Each row below holds a small network's activations on one input, seen along a few directions.
Each table varies a few parts of the input and shows all the possible inputs, shuffled.
Descriptions start from the smaller parts, as in this example, which fits no table here: ring(5) and (point or line(11) or (values(3) and line(6))).
Shared parts are said once, and a part with two or three values counts as separate values.

Other details of the inputs shift rows strongly along three fixed directions, in all tables alike. That doesn't count.

Table:
r1: [ 52  11   9  10 -35  -2 -16  39  16 -30   1]
r2: [  3 -59  31 -23  21 -39  11 -61  18   2  47]
r3: [-42  30 -10  40   1  27   1   6 -16   3  -8]
r4: [-65 -40  36 -33  -7  22  -1 -15 -20   7  40]
r5: [-39  -6  32 -36 -52  -1 -48  36 -37 -47  86]
r6: [ 48  26 -38 -44 -27  29 -24  24  58 -20  11]
r7: [ 52  10   2 -11 -35 -24 -19  44  16  -5  -7]
r8: [-32  21 -17  19  45   3  -2  18 -34   6  -4]
r9: [ 24 -22 -20  19  16 -32 -10 -26  20  22 -43]
r10: [ 39  -3   9  43  45   3  17 -15  21  14  -5]
r11: [ 20 -13 -10  11   6   0  47 -39  27   3 -35]
r12: [-57 -29  21 -21  -9   0 -32 -32 -37   8  45]
r13: [ 30 -17 -11  45  51  -9  12 -15  16   0  -4]
r14: [ -2  52   2 -24 -14  17  -4  78 -44 -28  23]
r15: [-24  36  -5  24   4  25 -13  -2 -35  19 -15]
r16: [-32  10 -18  11  25  24  -5   8 -37  -6 -25]
r17: [ 35  10  -3  20  -4  -9  20 -57  15  17 -30]
r18: [-22  57  -7 -39 -29  -5  29  62 -26 -39  15]
r19: [ 45   3  -6  10 -12   4  23  53  18 -35  27]
r20: [-37  20 -12  18  30  27  20  21 -23  10  -5]
r21: [ 39  -3  -3  17  34 -13  27 -26  12  30 -17]
r22: [ 10 -52  33 -47 -61 -39 -23  22  31  -6  59]
r23: [ 60  17  -9  -3 -45  -7  -4  26  -2 -10  12]
r24: [ 42  40 -32 -55 -35  15 -11   7  66 -32   3]
r25: [ 28 -20 -16  25  31   5  40 -16  18  20 -12]
r26: [-48  22  -2  33   4  23  -6  15  -6   0 -25]
r27: [ 16 -25 -11  43  13  -7  -1  -6  38  29 -31]
r28: [ 59   8  -3 -26 -35  -3  14  29  -1 -22  -3]
r29: [ 42  -1  -8  11 -22 -26 -30  48  21 -35   1]
r30: [ 30  -9  12  44  20  -3 -13 -17  34  17 -34]
r31: [-29  51   7  -6  28  -6  22  -6 -23  10 -19]
r32: [ 50  22   5 -21 -50 -25   3  18  15 -25 -13]
r33: [ 17 -61  44 -26  14  -6  10 -55  11  21  44]
r34: [ 25 -25 -19  26  20 -25 -13 -20  21  21 -39]
r35: [ 32 -26 -23  10  21  -4  20 -36   4   4 -36]
r36: [-31  33   0  -1  -1   7  -9  -5 -26  20 -41]
r37: [-50 -27  59 -19   5  33 -19 -20 -22  -6  41]
r38: [-46  -7  35 -59 -36 -12 -10  61 -25 -20  95]
r39: [-51  -7  54 -49   7   2   6 -35 -25   1  42]
r40: [  1 -72  30 -20   8  -8  23 -46  22  19  50]
r41: [-37  27 -13 -12  15   4  16 -16 -31 -16 -38]
r42: [ 11 -67  45 -11  -9  -7 -19 -55  20  26  25]
r43: [-11  44 -20 -40 -14  -9   2  66 -49 -39  15]
r44: [ 46  -2 -24 -15 -40 -31 -12  30   3 -25  -8]
r45: [ 63  12  -2 -17 -13  -4  16  40  -2 -18  16]
r46: [-29  20 -18   1  39   9   9   7 -40   0 -15]
r47: [ 20 -11 -13  15  12 -38   0 -38  28   9 -47]
r48: [-33  28 -28   8   2   0  -8 -13 -41   9 -23]
r49: [ 32 -21 -28  45  14  -1  -4 -32   4  13 -16]
r50: [ 23 -24 -17  15   9   7  38 -27  20  16 -32]
r51: [ 42  -4  -6   8 -29  12  17  48  20 -40  12]
r52: [ 19 -23 -16  32   3  -2  14 -21  28  25 -34]
r53: [ 43   8 -18 -11 -19 -26  29  48  14 -11  22]
r54: [ -1 -69  24   3 -18  -3   0 -55  21  27  47]
r55: [-40  23 -12  24  33  13  16  26 -18  18   0]
r56: [ 16 -71  46 -20   2   9   1 -55  12  17  31]
r57: [-39  51 -35 -36  13  47 -23 -15  24  12 -24]
r58: [-51  33  -6   2  -9  -1  13  -7  -7   5 -40]
r59: [-34  34 -13 -10  32  -4  22 -11 -33 -12 -22]
r60: [ 44   3 -22  16 -46  -2   3  41  11 -14  22]
r61: [ 43   9 -25  -3 -55 -15  13  29   9 -11  13]
r62: [-45  40  -7   1  23  -7  35   2 -12   8 -13]
r63: [ 31 -27 -11  37  31  13  10 -25  13 -12 -25]
r64: [-30  27   3  17   7  21 -19   8 -25  16 -32]
r65: [ 47  -5 -22  -8 -35 -24 -16  36   3 -26  -4]
r66: [-37  39 -20   4  -1  -6   2 -25 -33  -4 -27]
r67: [ 44  -9 -15   0 -32   9  17  50  12 -26  10]
r68: [-32  28   6  17  14   8 -28  16 -17  23 -34]
r69: [-33  26 -20   0  37 -11   8   6 -35   9 -13]
r70: [-37  45  11  -5   2 -12  -9  -7 -10  15 -47]
r71: [ 47  -8 -21   3 -31 -17 -22  42   4 -29   1]
r72: [ 25 -28 -18  38  24 -18 -19 -15  22  18 -34]
r73: [ 39  20 -17  -7 -58 -22  22  17  17 -24   9]
r74: [ 39  -6 -15   9 -43  -6  -3  50  21 -18   5]
r75: [-53  34  -3   2  -3 -13   4   2   1  13 -41]
r76: [-42  29  -2  32  36  16  16  25 -11   4   2]
r77: [-51  23   2  33  11  11 -14  24   3   8 -27]
r78: [-26  41   4  32   6  28 -12  -3 -28   5 -13]
r79: [  8 -84  26 -19   9  -4  -5 -55   8   4  33]
r80: [-48  20  -9  13   5   0  -9  19  -6  25 -33]
r81: [-50 -12  39 -30 -21   6 -23 -39 -33  22  40]
r82: [ -2 -66  31 -20 -10 -32 -12 -71  23   1  20]
r83: [-72 -32  34 -30 -23   0 -17 -21 -11  18  30]
r84: [-57 -31  29 -29  25 -11 -16 -13 -32   7  56]
r85: [ 25 -24 -11  46  20  -2 -10 -25  21  -3 -31]
r86: [ 36  -2   4   4  11   1  34 -48  16   5 -41]
r87: [ 36 -26 -21  31  46   2  15 -18   4   6 -11]
r88: [-24  37   2   6  35   8   9  12 -31  22 -11]
r89: [ -5  55   2 -18 -11   4  -8  83 -39 -20  28]
r90: [ 24   7 -27  10  27  51 -19 -35  76   2 -16]
r91: [-49 -32  50 -28   2  30 -20 -19 -29   7  39]
r92: [-63 -10  14 -54   4  56 -54 -27  29   8  50]
r93: [ 27 -42  47 -54 -56 -38 -35  13  20  -5  53]
r94: [-31  23  -8  20  45  19   2  11 -31 -15  -8]
r95: [ 42  -7   8  37  42  17  21 -21  16   6 -11]
Description of these inputs: line(5) and (point or (values(3) and line(6))).
The inputs of r18 and r20 match in every part but the line(5) part. If r58 is changed in the same way as r18 into r20, which row does it become? -> r74
The inputs of r91 and r28 match in every part but the line(5) part. If r67 is changed in the same way as r91 into r28, which row does it become? -> r50
The inputs of r72 and r9 match in every part but the line(5) part. If r87 is changed in the same way as r72 into r9, which row does it become? -> r43
Change only the line(6) part in r78. List by row number the other rows that result. -> r1, r10, r30, r37, r95
Change only the values(3) part in r46. List by row number the other rows that result. -> r25, r45
A walk changes only the line(5) part. It starts at r77 and steps to r27. List the rest of the walk in order. -> r80, r22, r75
Change only the values(3) part in r38. List by row number the other rows that result. -> r84, r88

Table:
r96: [-70  18  33 -79 -50   4 -79  69 -34 -35  76]
r97: [ 10  64 -42 -12 -18  27 -18  26   3 -26 -39]
r98: [  8  62 -48 -30 -17 -14   6  24 -11 -16 -45]
r99: [-108   60   14  -15   39   51  -23   34  -82  -13   17]
r100: [ 15  54 -16   9 -27 -13   1  40 -30  -8 -47]
r101: [-80   0  -7  -7  52  39 -24 -80   9  42 -31]
r102: [-21 -54  40 -35  24  11 -20 -14  -2  -3  84]
r103: [101 -50  -1 -31 -45 -38   6 -40  52 -23  14]
r104: [-31 -37  43 -51 -42 -15   1 -47  14  10  45]
r105: [-74   1   9   8  32  52 -12 -81   3  44 -34]
r106: [-33 -66  40 -14  -2  12 -39 -19  -6 -10  70]
r107: [-32 -66  44 -23  -9 -21 -17 -28 -29  -9  62]
r108: [ 61 -18 -15  63  55  27  36 -36  25  25 -32]
r109: [110 -60  21   0 -17 -33  40  -9  23 -16  42]
r110: [ 11  63 -30 -16 -36   0  17  22 -18 -15 -48]
r111: [ 54 -15 -16  61  24  15  -3 -44  43  34 -59]
r112: [ 46 -32 -44  63  55   7   9 -31  39  23 -40]
r113: [  8  54 -24  15  21  20  21  65  -5 -18 -10]
r114: [-75  -7  18  27  54  34 -42 -68 -13  41 -32]
r115: [102 -57  20   3 -18 -40  49  -3  36  -9  48]
r116: [ 16  55 -24   4 -15 -20 -12  36 -31 -19 -47]
r117: [ 12  56 -21  24   9  26  26  63 -13 -11  -6]
r118: [ 87 -73   5   7 -27 -53  28   2  50 -14  33]
r119: [-73 -10  11   8  54  -8 -18 -69 -26  50 -38]
r120: [ 49  25  -4 -57 -97   0 -15  73  38 -50  50]
r121: [-65 -10  23  18  77  12  18 -68 -54  30 -12]
r122: [  7  37 -44  10   4 -21  12  53 -35 -19 -28]
r123: [ -4  66 -39 -13 -20  21  -2  38  26 -16 -39]
r124: [ 99 -59  17  -6  -7 -46  45  -1  44 -15  43]
r125: [-32 -62  42  -4 -17  10 -16  -6  13   6  74]
r126: [  4  59 -22  21 -22  14 -14  55   5  -2 -33]
r127: [ 20  51 -33  -3  24 -15  28  50 -41 -20 -17]
r128: [ -5  41 -36  28   1  13   4  68   1 -17 -21]
r129: [-27 -46  57 -27 -34 -29 -16 -28   2  17  47]
r130: [  8  39 -32  33 -10  26   0  61 -20 -17 -22]
r131: [-72 -23  17  37  44  11  15 -59 -44  41 -24]
r132: [-31 -62  46 -13 -23 -23   6 -16 -10   7  65]
r133: [ 42 -14 -20  55  34   2   2 -36  65  34 -59]
r134: [ 40  -6 -30  21  19 -18  41 -64  54  29 -69]
r135: [-73  21  49 -80 -67 -30 -40  68 -41 -33  63]
What do these inputs look like to the network? -> values(2) and line(4) and ring(5)
The inputs of r98 and r101 match in every part but the values(2) part. If r109 is changed in the same way as r98 into r101, which row does it become? -> r108
The inputs of r105 and r110 match in every part but the values(2) part. If r114 is changed in the same way as r105 into r110, which row does it become? -> r116
Change only the line(4) part in r98. List by row number the other rows that result. -> r119, r122, r127
A walk changes only the ring(5) part. It starts at r113 and steps to r117. List the rest of the walk in order. -> r108, r99, r102
Change only the values(2) part in r134. List by row number the other rows that result. -> r123

Table:
r136: [-86   5  21   4  24   2 -24 -25 -36  34  -2]
r137: [ 34 -12  26 -54 -54 -31  -4  35  15 -23  63]
r138: [ 36  -5  -4 -35 -57 -20   6  46   2 -30  29]
r139: [-49 -34  14  29  70  11  13 -99  -3  70 -43]
r140: [-45  58   1  -8 -10  12 -20  55 -32 -10 -16]
r141: [-64 -12  26 -18   6  27 -38 -21 -17   0  25]
r142: [ 37 -93  31  -9 -14 -15  14 -63  49  24  37]
r143: [ 30  43 -10  -7 -40 -14  -7  77  -4 -26 -11]
r144: [ 33 -67  30 -48 -22  -8 -22 -16  37  -5  69]
r145: [ 48   7  -9 -21 -52 -26  10  56  13 -43  10]
r146: [ 80 -31 -14  14  12  -3  14 -27  55  18 -14]
r147: [ 44 -77  22  48  58  -3  31 -75  44  24  27]
r148: [-71  50  11 -33 -19  24 -11  26 -58  -3   2]
r149: [ -9  66 -55   7   2   1  19  44 -35 -11 -61]
r150: [-24  -5  -6  11  42  23   4 -64   9  24 -16]
r151: [-41  63 -19 -22   9  -9   2  33 -43  -8 -21]
r152: [ 65   0 -49  39  -3 -28  15   7  23  -2 -42]
r153: [  7 -49  32 -28 -15 -29 -26  -6   6  -8  37]
r154: [-81  -1  38 -26  18  17 -14  21 -47 -21  75]
r155: [-81  14   7 -17  27  42 -19 -32 -34  17  -1]
r156: [ 75  10 -26  39  19  -7  27  -6  45   8 -58]
r157: [-61 -14  36 -15   2  25 -35 -25 -14   5  28]
r158: [-58 -30  42 -17  14   8  -1 -71 -10  30  26]
r159: [ 30 -38  16 -39 -59 -34 -20  39   8 -43  52]
r160: [-19 -78  33 -35  -5   9 -15 -50  27  11  60]
r161: [ 46  20 -23  25  -3 -18   6  27  10  -3 -43]
r162: [ 83 -45 -24  74  61  13  41 -32  35  29 -30]
r163: [ 48   8 -15  -8 -47  -5  -9  60  26 -37  14]
r164: [  5  68 -30  16 -25   3  -4  51 -26 -12 -33]
r165: [-59  31  27 -32 -18  19 -18  16 -34 -18  18]
r166: [-42 -60  50 -54  -1 -16 -23 -39 -14  12  58]
r167: [  7 -34  42 -68 -42 -15 -23  14  21 -21  91]
r168: [-59  28  14 -36  -8  26 -28  18 -29 -25  20]
r169: [-79  49 -15  10  23  36 -30   1 -41  10 -21]
r170: [  0  59 -24 -17  -8  10 -11  66  -7 -31 -18]
r171: [ 77 -31 -10  36   4 -19   5 -24  54  21 -14]
r172: [  4  66 -30   7 -31  -5  -9  59 -36 -23 -24]
r173: [-14  63 -42  33  -1   4  11  47 -24  -8 -68]
r174: [-41  55 -30 -16  -3  18   1  37 -17 -16  -9]
r175: [-59  26  11 -14  -1  14 -36  22 -22   6  18]
r176: [-32  38 -30  13  19  30  11   3 -10  15 -42]
r177: [ 59 -52  19 -22 -39 -31 -17  -3  18 -29  38]
r178: [-62  30  20 -42 -11  -8  -9  21 -38  -3  24]
r179: [ 69 -44  24 -26 -45 -28   0  -2  29 -30  38]
r180: [ 51  24 -23  14  -8  -1  -7  40  26 -13 -24]
r181: [-67  30  10  -1  28   7  -2  -7 -33  16 -32]
r182: [ 77 -27 -37  45  28 -23  38 -39  46   7 -64]
r183: [ 37  20 -48  91  90  -9  60 -31  -7  22 -81]
r184: [ 80 -19 -24  21  -8 -16  36 -19  56   3 -14]
r185: [ 43  25 -35  38  21  17  27 -25  12  20 -64]
r186: [-63 -28  58 -65 -31  -7 -22 -22 -31  -9  79]
r187: [ 23  17 -61  78  58  23  21 -31  33  28 -99]
r188: [ 53  20 -15 -24 -43  -9 -25  79  18 -45  19]
r189: [ 65 -39  13 -16 -24 -21   9  -6  36   6  21]
r190: [ 60  26 -35  -8 -21 -13  12  28  -9 -24 -25]
r191: [ 42 -40  11  -8 -47 -20 -10  12  35 -12  46]
r192: [ 22  41 -32  -1 -42   0 -12  71   5 -29   4]
r193: [-61  46  -5 -12  12  39 -11   1 -38   7 -15]
r194: [ 15  53 -56  23 -10   9  -6  56   3 -17 -34]
r195: [ 48 -16  22 -46 -45 -14 -18  44  32 -38  53]
r196: [-73  60   9 -33 -13  21  -9  21 -49 -10  11]
r197: [-66 -19  43  13  40   5  15 -28 -35  18  37]
r198: [-51 -28  23  61  90  18  33 -82 -11  48 -12]
r199: [-82   5  16  -8  13   5 -31 -28 -50  13   7]
r200: [ -6  65 -42 -17 -20 -15  15  59 -29 -31 -22]
r201: [ 71  -2 -15  18 -24 -27   2  24  32   1  -8]
r202: [ 51 -17  16 -27 -65 -17 -24  33  16 -32  58]
r203: [-34 -10  -5  15  36  18  14 -55  18  31 -15]
r204: [ 55 -57 -10  40   2 -26  13 -47  46  24 -12]
r205: [-83  31  15 -13 -19  14 -17  33 -40  -4   2]
r206: [-88  42  -1  11  23  24   8  -4 -34  17 -44]
r207: [-38  -8 -11  48  66  30  17 -72  21  43 -61]
r208: [-64  38 -14   6  43  10   9 -42 -43  20 -43]
r209: [-56 -36  29  -8  34  30 -12   3 -38   6  53]
r210: [ 78   0 -31  51   7 -12  19 -15  26   3 -62]
r211: [ 60  -4 -22  -1 -27 -28  29  12  27 -15  -2]
r212: [-49 -44  63 -38 -15   4 -19 -41  -8   3  52]
r213: [  3  60 -15   1 -30  11 -11  58 -22 -29 -21]
r214: [-26 -21   0  25  43 -12 -11 -52  -5  39 -25]
r215: [ 71 -59  22   6  -2 -26  14 -37  59  12   6]
r216: [101 -50 -13  47  19 -18  41   3  18   4  -4]
r217: [-42 -73  44   1  -1  -6 -14 -65  16  35  41]
r218: [ 12 -97  50 -19   9 -20  -8 -92  26   9  41]
r219: [ 66  12 -43  25  27  -3  22 -11  45   8 -41]
r220: [ -5  25 -18  35  42  29  10 -36   8  17 -58]
r221: [ 13 -61  39 -43 -43 -24   3 -19  30  -6  73]
r222: [-43 -39  14  17  46  14 -26 -65  15  44   3]
r223: [-43 -50  14  42  83  12  19 -59 -38  44 -11]
r224: [ 24  42 -20  -6 -34  -1  11  60   6 -33 -16]
r225: [ 23  65 -32   3  -4  -3  18  42   0  -7 -34]
r226: [ 49 -32  13   8  -7  -2  17  37  -3 -13  43]
r227: [ 55   9   4  -7 -32 -34  22  74 -15 -51  50]
r228: [ 35  66 -44   8  -6  12  15  31   2 -18 -35]
r229: [-40  48  -3   7   6  19  12  76 -68  -9   3]
r230: [-75 -18  35 -11  -5  15 -21 -15 -13   9  23]
r231: [ 44  44 -25 -20 -45  -8   8  57 -20 -33 -10]
r232: [ 27 -73  41 -35  -7 -34 -11 -35  27  -6  45]
r233: [-30  -7   0  59  55  22  10 -79   1  51 -68]
r234: [ 59 -28  -3  12   9  -6  16 -30  40  22 -14]
r235: [-37 -58  49 -63 -35   2 -33  -2  15 -27  88]
r236: [-39  51 -14 -20 -24  18   2  48 -30 -11  -8]
r237: [-30  51 -32  42  31  30  -9 -10 -16  21 -54]
What do these inputs look like to the network? -> line(6) and (values(2) or (values(3) and line(5)))
The inputs of r192 and r191 match in every part but the line(6) part. If r237 is changed in the same way as r192 into r191, which row does it become? -> r202
The inputs of r163 and r205 match in every part but the line(6) part. If r228 is changed in the same way as r163 into r205, which row does it become? -> r158
The inputs of r152 and r204 match in every part but the line(6) part. If r151 is changed in the same way as r152 into r204, which row does it become? -> r178
Change only the line(6) part in r203. List by row number the other rows that result. -> r174, r184, r200, r211, r221
Change only the line(5) part in r212. List by row number the other rows that result. -> r148, r158, r164, r233
Change only the line(6) part in r190. List by row number the other rows that result. -> r148, r155, r185, r193, r231
Change only the line(5) part in r153. List by row number the other rows that result. -> r151, r166, r214, r232
Change only the values(3) part in r182. List by row number the other rows that result. -> r218, r232
